These are the activations of a small neural network, seen along a few directions. Each row is one input.
In each table, some parts of the input vary, and every possible input appears once, in random order.
Descriptions start from the smaller parts, as in this example, which fits no table here: line(4) and (point or ring(11) or (values(3) and ring(5))).
Shared parts are said once, and a part with two or three values counts as separate values.

Other details of the inputs shift rows strongly along two fixed directions, in all tables alike. That doesn't count.

Rows:
r1: [ 24  14 -26  38 -33  55 -27  22  32  44  17  12]
r2: [  5  32 -21  31 -50  20  -3 -18  -4  18 -10   2]
r3: [  5 -20   7   8   7 -27   4  -8  -3 -18   5   4]
r4: [-20   3  19 -16  16  -9   4   0  10 -12 -13  -5]
r5: [ -7  -2  20   2   9 -20   6  -7  -2 -18  -4 -12]
r6: [  8  23 -32   5 -33  45  -8   8   1  40  -5  11]
r7: [  3 -28  -1 -14  18 -17  -1   5 -12  -7  10  11]
r8: [-15 -11  14 -33  24 -15   0   1   5  -6 -11   1]
r9: [-11  -8  29  17  21  -4  -2  23  22 -17   7 -14]
r10: [ -6 -11   6 -29  18  -7   0   7  -8  -2 -11   1]
r11: [-14  11  -1  -7  -5   1   5 -15  -4   4 -18  -1]
r12: [ -7 -10  14 -18  31   8  -9  28  22  -2   1 -11]
r13: [ -9  -8  -2 -32  17 -13   8  -6 -20   0 -11   7]
r14: [ -8  14  -5  -5 -14   8  12  -5 -15  11 -13   3]
r15: [ -3  11   4  29   8  53  -9  48  30  23  13 -14]
r16: [ -6  -8   9 -19  31  10  -6  34  14  -4   6 -11]
r17: [ 11   3 -19  12 -27 -16   9 -29 -21   6   2  16]
r18: [-15 -11   6 -29   8 -13  -2 -10  -3   3 -21  12]
r19: [ 16  -6 -21  16 -13  26  -9  22   6  24  18  12]
r20: [ -9  12 -16 -39 -12 -11   9 -32 -30  10 -15  10]
r21: [-16   2   6 -16   8 -11  12  -8 -10  -8 -17  -3]
r22: [  9  10 -17  -7 -43 -37  11 -57 -23  -1 -13  11]
r23: [ 14  10 -37  -3 -56  -1  -5 -43 -11  30 -15  22]
r24: [ 14   3  -2  45  -4  33 -20  43  36  10  35 -10]
r25: [ 14 -17  -2 -36  16 -22   9 -35 -29 -26  -1   1]
r26: [-16   6  11 -19   8 -12   6 -14  -1  -6 -15  -8]
r27: [  6   9 -15  -6 -46 -38  11 -57 -20   1 -15  15]
r28: [  5 -24  10  -4  24  -4  -9  24  22  -6  17  -3]
r29: [  6 -22   5  -5  23  -2  -7  30  14  -8  22  -3]
r30: [  6 -26  15  21  21 -12  -6  23  22 -13  15  -3]
r31: [  4 -14 -18  -6  -9  -8  -1 -12 -10   8   4  16]
r32: [ -6   1  19   4  11 -19   7  -6  -6 -19  -1 -10]
r33: [ -8  26 -15 -12 -21   2  16 -20 -19   9 -14   1]
r34: [  5 -23  15  24   8  -7  -7  21  23  -6  12   3]
r35: [  3  29 -18  32 -51  20  -6 -23   3  20 -14   0]
r36: [ -6  19   2  23   4  50 -14  44  36  15  14 -22]
r37: [  5 -14   9   3   7 -27   3  -8  -2 -20  11  -2]
r38: [  5 -19  -2 -18  15 -18   5  -1 -12  -6  14   7]
r39: [ 20   9 -28  30 -20  49 -18  34  18  35  29   7]
r40: [ -8  -9  20   7  17 -17   9   5 -14 -20   2  -5]
r41: [ -6  -3  23  14  22  -2   0  28  11 -21  13 -18]
r42: [ -5 -10  21  23  26   0   6  35   1 -16  10  -8]
r43: [  0   9 -10   2 -10  34 -16  13  21  30  -7   2]
r44: [  0   8  18  -5  41  21   1  22   6 -23   0 -27]
r45: [ -5   4  10   1   4 -20  11 -13 -21 -18  -2  -5]
r46: [-19  -2   9 -16   8 -13   9 -12  -3  -6 -21  -4]
r47: [-14   2  18 -21  25 -13   9  -1   0 -18 -11  -9]
r48: [ 16  20 -37  -6 -51   2  -6 -42 -13  26  -6  20]
r49: [-14   4  11 -33  14 -28  23 -25 -28 -14 -17  -2]
r50: [ 17  17 -19  30 -39  18  -5  -7   1  22  17   5]
r51: [  0  17  -1  53 -26  43 -16  19  35  22   4  -4]
r52: [-10  -1  -4 -35  15  -9   9   0 -18  -1  -3   4]
r53: [  4 -15  -3 -13  -7 -53  16 -38 -31 -23  -9  13]
r54: [  7 -15   6   4   9 -26  10   2 -17 -18  17   4]
r55: [ 20  17 -30  33 -46  13  -1 -14 -11  24   5  17]
r56: [ 20  42  -8  16 -43  21   1 -42 -24   1 -12  -8]
r57: [ -6 -10  24  21  26  -2  -1  25  14 -18   5 -11]
r58: [  2 -24  -1   0   9  -7  -7   8  14   3   4  13]
r59: [ -4  20  -4  -3 -26 -22  16 -34 -36 -12 -11   6]
r60: [  1 -26  11  -2  23  -6  -9  24  25  -4  15   1]
r61: [-10 -15   8 -29  29 -12  -1   2  -4  -7 -12   3]
r62: [ -6  -7  11 -18  33  10  -8  29  18  -3   4  -9]
r63: [ 27  18 -16  28 -25  30  -9 -16  -4   1  10  -8]
r64: [-18 -11  26   1  27   6  -1  25  23  -5  -8  -8]
r65: [  5   6  -3 -20  28  24  -6   6   0  -7  -2 -14]
Each input here is: ring(5) and (point or (values(2) and line(6))).
Q: Changing only the ring(5) part turns r58 into r51. The same change can be made to r1. Which row results?
A: r57
Q: Changing only the ring(5) part turns r20 into r38. The same change can be made to r43. Which row results?
A: r23
Q: List by row number the other rows that have the ring(5) part in common with r21.
A: r4, r11, r14, r15, r26, r33, r36, r44, r46, r47, r49, r64
Q: Change only the values(2) part in r37. List by row number the other rows that result.
A: r3

Rows:
r66: [ -3  -7  -4 -15  17   4  -2  19   7   4   1  -1]
r67: [  0 -25  16   0  25 -33  11  -4 -11 -31  10  -4]
r68: [-11   6  12   3  -8 -17   6 -22  -1  -7 -23   2]
r69: [ -2   2 -20  -7 -25   6  -5 -16   7  27 -18  10]
r70: [ -8  -2 -10 -25   0 -10   2  -8 -15   9 -11   8]
r71: [  7   9 -21 -17 -13  11  -7 -10 -12  17 -10   8]
r72: [ -4  22 -15 -31 -26  -9  12 -50 -33   3 -28   8]
r73: [-6  4  7 -7 19 12  1 13  7 -3 -3 -9]
r74: [  8 -14  -8 -21   1 -29   8 -25 -25  -9   1  12]
r75: [ 13  16 -22  13 -51  -8  -3 -44  -7  10  -4   1]
r76: [-11   6   2 -28   6 -17  17 -24 -19  -8 -19  -2]
r77: [  7 -16  -3   5  11   0  -2  15   8  -1  16   6]
r78: [ 10   0   2  51   3  35 -14  41  31   6  30  -7]
r79: [  1 -31  26   5  45 -27   4  21  -2 -39  17  -7]
r80: [  0  40 -22  26 -49  48 -15 -10  23  48 -15   4]
r81: [ -4  -6  -9 -36   5 -17   4 -22 -23  -3 -12   9]
r82: [ 14  -1 -17  13 -14  17 -10   4   7  16  14  11]
r83: [ 11 -15  -8 -17  -3 -22   4 -25 -24  -6   0  12]
r84: [ -7 -39  35  23  36 -13  -8  37  28 -24  14  -6]
r85: [  5   4  -1  27 -15   5  -1   9   2   3  15   2]
r86: [  0  24  -6  12 -21   9  10 -13  -4   0 -10  -3]
r87: [ -6 -15  31  -9  49   5  -4  36  30 -15  13 -25]
r88: [  0   4  16  10  17   9   1  12   0 -17   1 -14]
r89: [ 22  25 -38  24 -57  37 -22 -12  25  41  11   7]
r90: [ 11   2  -5  14   9  48 -24  50  52  25  22 -15]
r91: [ -3   6  12  11  15   6   6  11   7 -16   1 -13]
r92: [ -2  -2  26  28  28  30 -15  49  45 -11  20 -30]
r93: [ -2   1  11 -10  21  12  -2  13  -1  -5  -4 -12]
r94: [ 22  22 -24  28 -50  17  -6 -25 -14  15   4   8]
r95: [-11   9  17  14   7   5   4  18   3  -8   0  -6]
r96: [-10  -9  24 -23  35 -41  20 -17 -24 -42 -12  -8]
r97: [-11   7  10  -7  15   8   2  17   3   2  -3  -8]
r98: [ -2   5 -12   4  -8  28 -10  25  13  29   4   2]
r99: [-12  11   9 -12  -1 -29  18 -23 -26 -17 -16  -3]
r100: [  7   0 -14   0 -16  -4  -1  -4  -8  11   6  19]
r101: [ -8 -31  15 -15  24 -29   5   9 -12 -16  12  11]
r102: [ -2  -4 -13 -25   1  -7   2 -13 -13   5 -10   7]
r103: [ -2 -24  -4 -25  -8 -49  13 -40 -18  -7 -19  20]
r104: [-14   6  12  -5  12  10   0  20   3   4  -3  -4]
r105: [  3  12  -7  23 -33  -1   4 -11 -10  10   7  12]
Q: What is each input in this table made of?
A: ring(5) and (values(2) or line(6))
Q: Changing only the ring(5) part turns r103 into r68. The same change can be made to r82. Which row results?
A: r91
Q: Changing only the ring(5) part turns r101 into r104. The same change can be made to r100. Which row results?
A: r97
Q: Change only the values(2) part in r75. List by row number the other rows that result.
A: r84
Q: Start at r71 and move only the line(6) part, one step at a time. The first step leads to r81. Which rows follow, in order?
A: r102, r66, r70, r98
